Each row below holds a small network's activations on one input, seen along a few directions.
In each table, some parts of the input vary, and every possible input appears once, in random order.
A made-up example of a description, with smaller parts first: one of 8 places around a ring, together with either a single point or one of 11 places around a ring or (one of 2 separate values, together with one of 6 places along a line).
Shared parts are said once, and a part with two or three values counts as separate values.

Other details of the inputs vary at random and push rows far along three fixed directions, the same in every table; ignore that.

Table:
x1: [ -17   20  -18  -30  -15   11  -35 -100  -22   55   34  -48]
x2: [ 31  -1  33  36  11   4  47  88  50 -63 -22  26]
x3: [-19 -33   8  21  71 -53 -46   5   2  11  -6  63]
x4: [ 10 -14  49  16  -3  26  27  12  26 -49  -7 -11]
x5: [ 23  -6  43  16 -21  39  68  46  54 -74 -13 -21]
x6: [ 29  -7  45  22  -5  24  39  45  36 -63 -27  -3]
x7: [ -6 -48  59   0 -18  30  46 -24   4 -45   9 -30]
x8: [ 31  23   2 -21 -91  49  47 -29 -17  -1  30 -74]
x9: [-31 -56  65  23  64   4  -3 -26  13 -30   2  22]
x10: [ 18  39 -27   5 -12   8  -7  -1   5  25  12 -16]
x11: [-81 -44  74 -16  50  10   6 -33 -15 -51 -17   7]
x12: [ 21 -21  28  29  22 -20  12  76  39 -55 -35  47]
x13: [ 38  53 -41  -1 -39  -1  11  44  34  -1  -3  -8]
x14: [ 28  16 -11   1 -36  13  17  -1 -18  13  16 -23]
x15: [-46 -88  91  10  53   4  17 -53  -5 -33  19  10]
x16: [  2 -52  69  28  38  13  33  22  18 -57 -17  17]
x17: [  8 -30  70  29  15  36  53  24  29 -64  -7  -9]
x18: [-43 -30   3 -11  52 -17 -31  32 -34   8 -33  58]
x19: [-27 -45  47  11  44  17  15 -29  23 -27  10   3]
x20: [ 24  27 -96  13  33 -73 -62  74  31  23 -36  73]
x21: [-20 -26  55  -7  -8  48  55  54 -17 -49 -22  -1]
x22: [-47 -48  30  28  68 -32  -1  86  10 -34 -75  91]
x23: [  0 -58  31  26  47 -10  34  53  36 -61 -22  38]
x24: [ 34 -24  51  19 -36  38  68  50  24 -74 -18 -20]
x25: [ -17   69   -5  -44 -107   50   40  -37  -60   60   23  -78]
x26: [-15 -47  59   1   5  37  42 -26  26 -53   6 -27]
x27: [-23 -40  15   7  46  -5  -3 -23  13  -8   7  15]
x28: [ -8  22   5 -28 -47  16 -23 -97 -43  56  46 -60]
x29: [ -39   -3  -21  -14   39  -35  -97 -100  -35   76   23    5]
x30: [ 44  36 -63  19   3 -47 -46  71  10  16 -34  48]
x31: [ 11  35 -16 -29 -70  32   4 -83 -52  60  59 -70]
x32: [ -49  -21  -40  -30   37  -55  -88 -101  -35   80   30   12]
x33: [ 27  60 -70 -12 -34  -8  -5 119 -22  18 -35  41]
x34: [ 29  49 -64  20  21 -45 -35  67  30  24 -14  51]
x35: [  8  22 -28 -26 -43   1 -31 -66 -44  55  25 -37]
x36: [ 48  45 -49  -3 -51   0  35  55  13   3   8 -15]
x37: [ -3  14 -37 -29 -34   2 -27 -73 -31  53  31 -44]
x38: [  8  22 -82  -3  15 -71 -90   2 -23  68  -6  52]
x39: [-27 -40  22 -14   7   3  -4 -63  -9   2  19 -22]
x40: [-11 -14 -33  16  67 -60 -78  -6 -15  45  -8  61]
x41: [ 29  34 -55   0 -15 -27  -8  49  29   5 -11  16]
x42: [ -1 -16 -11   5  21 -11 -11   5  21 -11 -12  12]
x43: [ 20  35 -37  -2 -18 -12 -29 -13 -23  47  21  -3]
x44: [ 33  28 -15 -13 -73  35  43 -14 -19  11  34 -55]
x45: [-28 -43 -33   6  76 -55 -60 -20  -9  32  -5  53]
x46: [ 65  77 -60  10 -56  11  37  82  36  -3  -3 -13]
x47: [ 55  68 -77 -14 -80   6   9  13 -26  48  23 -39]
x48: [-31  43  30 -43 -64  60  42 -48 -39 -17  18 -77]
x49: [-28 -39  -1  -5  34 -27 -32 -54 -27  31  22  15]
x50: [-12 -21 -27 -12  23 -27 -42 -39 -11  27  -2  11]
x51: [ 24   8 -55  14  27 -50 -44  39  -8  29 -19  56]
x52: [ 45  33 -17   0 -49  34  58  34  20 -17   5 -40]
x53: [ 16  52 -26 -24 -56  20  33  91 -24   3 -14   2]
x54: [-26 -70  46   9  45   6  22 -20  11 -37   4   9]
x55: [-24   0 -28   0  49 -38 -47 -27   8  40  14  32]
x56: [ 50  59 -44   6 -45  20  31  48  24   2   2 -24]
x57: [ 30  11 -60   9   8 -40 -22  44  -4  20 -16  39]
x58: [ -36  -55   55  -19   10   34   26 -101  -24    1   38  -52]
x59: [-66 -52  53   6  47   1   5  -1 -21 -13 -45  36]
x60: [ 16  57 -42 -12 -33  -4 -30 -24  -2  45  18 -25]
x61: [ -4 -54  61  -1 -11  33  44 -27   1 -48   0 -28]
x62: [ -68  -62   66   -5   69  -16  -50 -105  -11   14   23    9]
x63: [ 25  44 -70  -6  -4 -46 -73  -2 -22  63  -8  24]
x64: [ 46  -2  31  28 -22  18  46  82  37 -69 -30  11]
x65: [ -7 -52 -19  30  97 -63 -44  66  49 -36 -60  97]
x66: [ 32  11  33  -5 -73  40  62  10   5 -33  15 -49]
x67: [ 18 -12  40  33  17  11  38  57  37 -54 -14  16]
x68: [  0 -26  26   0 -10  10   4 -22  -8 -14   6  -9]
x69: [ 32 -15  33  15 -30  23  78  58  24 -61  -1 -11]
x70: [ 12 -19  67  16  -3  46  56  15  41 -72 -16 -26]
x71: [ 21 -18  33  19  -5  29  72  54  44 -66  -7  -9]
x72: [-29 -12  50 -25 -27  51  49  18 -34 -19   2 -24]
x73: [-21 -32 -48   2  56 -67 -85 -22 -18  43 -13  57]
x74: [  6  96 -59 -37 -63  10  -3  12 -36  22 -11 -34]
x75: [ 19  96 -67 -19 -47 -17   4  96  -3  -8 -35  14]
x76: [ 24   9 -70   8  14 -49 -39  54  18  10 -27  50]
x77: [-23 -14   4  -5  33   2 -19 -60  -2  25  18  -7]
x78: [-20 -10  32 -14 -11  36   9 -76   0   3  27 -53]
x79: [  2  33 -60 -14  -4 -27 -29 -19  -6  56  25  -1]
x80: [  9  10 -27   7  15 -16 -21  19  29  -2 -13  23]
x81: [  8   8  18 -13 -43  52  52 -42  -2  -3  36 -71]
x82: [ -45  -40   67   -6   34   33    2 -104  -11    6   34  -38]
x83: [ -47  -65   64  -19    7   14    5 -103  -24   -1   36  -34]
x84: [ 27  74 -58   1 -64   3  25 105 -11  16 -48  16]
x85: [-41 -34  34  -1  47 -17 -49 -71  -8  17  13   8]
x86: [ 44  35 -41   8 -34 -12   8  47  -4  12   3   7]
x87: [  6  28 -10  -6 -18  11 -16 -31   4  18  15 -24]
x88: [ 24  44  -5  -2 -43  38  26 -14   6  10  27 -46]
x89: [-39  37 -23 -28 -42  13 -16 -46 -63  73   1 -29]
x90: [  6  26 -24   9  13 -12 -21   3  11  23   9   9]
x91: [-22 -21  -8  15  78 -44 -65 -24  -5  30  -8  51]
x92: [-15 -50  43  27  62 -22 -10  12  11 -25 -10  44]
x93: [-21  54  -3 -34 -49  32  18 -18 -35  -4   0 -51]
x94: [ -6 -35  21  33  68 -22 -19  43  45 -46 -39  53]
x95: [-21   6  16 -12   2   4 -20 -63   1  22  26 -25]
Each input here is: one of 5 places along a line, together with either one of 3 separate values or (one of 2 separate values, together with one of 8 places around a ring).
- The inputs of x66 and x68 match in every part but the place on the line of 5. If x53 is changed in the same way as x66 into x68, which row does it become? => x33
- The inputs of x23 and x54 match in every part but the place on the line of 5. If x22 is changed in the same way as x23 into x54, which row does it become? => x84
- The inputs of x72 and x18 match in every part but the place on the line of 5. If x86 is changed in the same way as x72 into x18, which row does it become? => x51
- Change only the place on the line of 5 in x65. List by row number the other rows that result. => x20, x26, x41, x42
- Change only the place on the ring of 8 in x60. List by row number the other rows that result. => x5, x7, x20, x28, x38, x39, x85
- Change only the choice among 2 separate values in x24. List by row number the other rows that result. => x14
- Change only the place on the ring of 8 in x3. List by row number the other rows that result. => x2, x15, x34, x36, x55, x69, x79
- Change only the choice among 3 separate values in x89. List by row number the other rows that result. => x21, x93

Table:
x96: [ 26  32 -39   7   3 -26   0  49  58 -24 -27  19]
x97: [-75 -26  42 -17  44  29   5 -62 -33   0   8 -16]
x98: [ 23   9  12  41  25  -3  15  68  65 -36 -15  33]
x99: [ 41 -30  27  15 -22  25  42  -1  18 -50   1 -27]
x100: [ 52  24 -43  37   7 -13 -13  62  48  12  -5  24]
x101: [ 36  25 -47  17   0 -31 -29  -2  25  14 -15   2]
x102: [ 18  67 -69   0 -18 -39 -55 -19   9  42   1 -10]
x103: [-24 -26  16  28  61 -14   3  14  57 -37  -5  39]
x104: [-15 -88  22   2  61 -38  -6   4  11 -41 -13  57]
x105: [-61 -14  33 -40   9  37   2 -65 -31   0   3 -43]
x106: [ 20  -6 -57  10  34 -43 -73 -21 -15  73  28  26]
x107: [ -4 -28 -61   2  53 -50 -68 -34  -6  54  22  41]
x108: [ -3   8  31  17  27  18  35  72  12 -38 -37  36]
x109: [-43  28 -37  -7  52 -35 -53 -13  -1  27   8  35]
x110: [  5 -19  10 -19 -43  10   4 -74 -40   8  39 -38]
x111: [ 18  40 -14  13   2 -20 -29 -16  16  23   2  -3]
x112: [-17 -14  38   0 -41  44  40  26  -9 -45 -27 -16]
x113: [-23 -11 -47 -33   0 -42 -42  -7 -37  50  -9  27]
x114: [-47 -44  25  12  50  -3  24  29  -9 -27 -37  38]
x115: [-14  -8 -62  11  56 -46 -68 -36  18  54  12  38]
x116: [-44 -28  27  -2  75 -26 -22  26  39 -55 -32  41]
x117: [-24  37  23 -28 -31  26 -11 -61 -14  -4  23 -65]
x118: [ 40  82 -45  -8 -86  20  18  57 -29  31 -17 -11]
x119: [ 30 -34  43  15 -17  20  54  23  -4 -29  27 -20]
x120: [ 30  -1   8  -5 -31  22  -6 -76 -28  37  46 -53]
x121: [-64 -66  41 -17  31  -5   6 -62 -46  20  18  -6]
x122: [ -25  -39   26  -18   18   12   -7 -104   16   12   26  -36]
x123: [-49 -30  -1 -21  27 -11 -15  -6 -24   6 -29  20]
x124: [ 43  37 -67  -5 -38 -36 -49 -10 -44  66  29   6]
x125: [-13 -58  22 -26  12  11  -4 -95  -6  10  35 -31]
x126: [-24  -7  56  -7 -17  53  30  10   1 -55 -25 -32]
x127: [ 54 120 -45 -12 -70   8  -2  48   5  19   0 -25]
x128: [ 21  65  26 -23 -81  73  48  -1 -23  -2   4 -62]
x129: [ 32  95 -39  -5 -37   6  -1  50  13  19  10   0]
x130: [ 43 -14  20  46  26  -4  15  47  53 -41 -27  22]
x131: [ 23  18  28 -12 -93  44  57   8 -33   3  17 -50]
x132: [  2  -3  19  21  13   1  34  81  -1 -22 -40  39]
x133: [ 19 -37  24   5 -19  20  63  16   1 -41  22 -17]
x134: [-19 -31  38 -11 -50  26  27 -17 -28 -20   2 -22]
x135: [ 13 -25  18  19   8 -18  29  89  -1 -16 -25  39]
- The inputs of x99 and x110 match in every part but one. If x120 is changed in the same way as x99 into x110, which row does it become? => x124
- Describe the family of inputs behind these rows. => one of 5 places around a ring, together with one of 8 places around a ring
- Change only the place on the ring of 5 in x118. List by row number the other rows that result. => x112, x114, x123, x132
- Change only the place on the ring of 8 in x113. List by row number the other rows that result. => x96, x104, x105, x116, x122, x123, x125
- Change only the place on the ring of 5 in x134. List by row number the other rows that result. => x113, x121, x131, x135

Table:
x136: [ 24 -22   6  21  21  -2  27  70  50 -77 -40  25]
x137: [ 27   8  29  20   1  27  34  53  25 -48 -21  -1]
x138: [  32   40 -100    9    9  -72  -88   39  -24   78  -15   59]
x139: [ 54  73 -41   7 -62  -4   5  69  14   6 -14  -4]
x140: [-34 -66 -21   4 105 -83 -71 -12   4  17 -12  81]
x141: [ 52  71 -50  16 -39  -1  18  77  37   2 -22   8]
x142: [  28   53   21  -26 -101   86   86  -39  -10    6   66 -107]
x143: [-34 -67  42   9  74 -22 -31 -18  11 -45 -19  42]
x144: [-45 -15 -16  -9  41 -33 -59 -81  -3  51  16   5]
x145: [ 22   7  21  17   2  33  43  37  33 -47 -17  -9]
x146: [-15 -26  45  -1 -10  19  29 -33  23 -36   7 -30]
x147: [-84 -54  55 -20  44   3  -8 -22 -42  -5 -23  21]
x148: [ -4 -36  47  16  15  -4  17  29  35 -62 -22  22]
x149: [ 22   2   7  12  -6  26  40  29  35 -49 -13 -22]
x150: [-32 -70  53   4  68 -24 -13 -18  11 -40  -4  42]
x151: [ -2 -70  54  20  22   5  25  10  15 -53 -13  19]
x152: [ -34    6  -19  -35  -11    9  -22 -113  -33   66   74  -53]
x153: [ 46 101 -70 -21 -81  15  -2   6 -29  72  51 -49]
x154: [  1 -23  61   2 -28  52  41 -46 -19  -4  26 -51]
x155: [ 52  53 -88  24  22 -64 -62 114  18   9 -51  81]
x156: [-86 -32  46 -40   7  28   3 -70 -60  12   3 -18]
x157: [ 28 -14  17  25  -3  21  44  42  25 -29 -16   5]
x158: [-54  49 -47 -56 -38   0 -43 -67 -88  95  16 -27]
x159: [ 19   1  38  21 -15  12  54  40   7 -50   0  -5]
x160: [ 48  76 -24   4 -66  18  20  42  11  16   1 -28]
x161: [ -4   2 -91  -2  40 -67 -87 -32 -18  88   2  43]
x162: [ -25  -46   26  -20  -13   21    1 -106  -26   26   39  -49]
- Describe the family of inputs behind these rows. => either one of 3 separate values or (one of 4 separate values, together with one of 6 places around a ring)
- Which of the alternatives is x145? => one of 4 separate values, together with one of 6 places around a ring
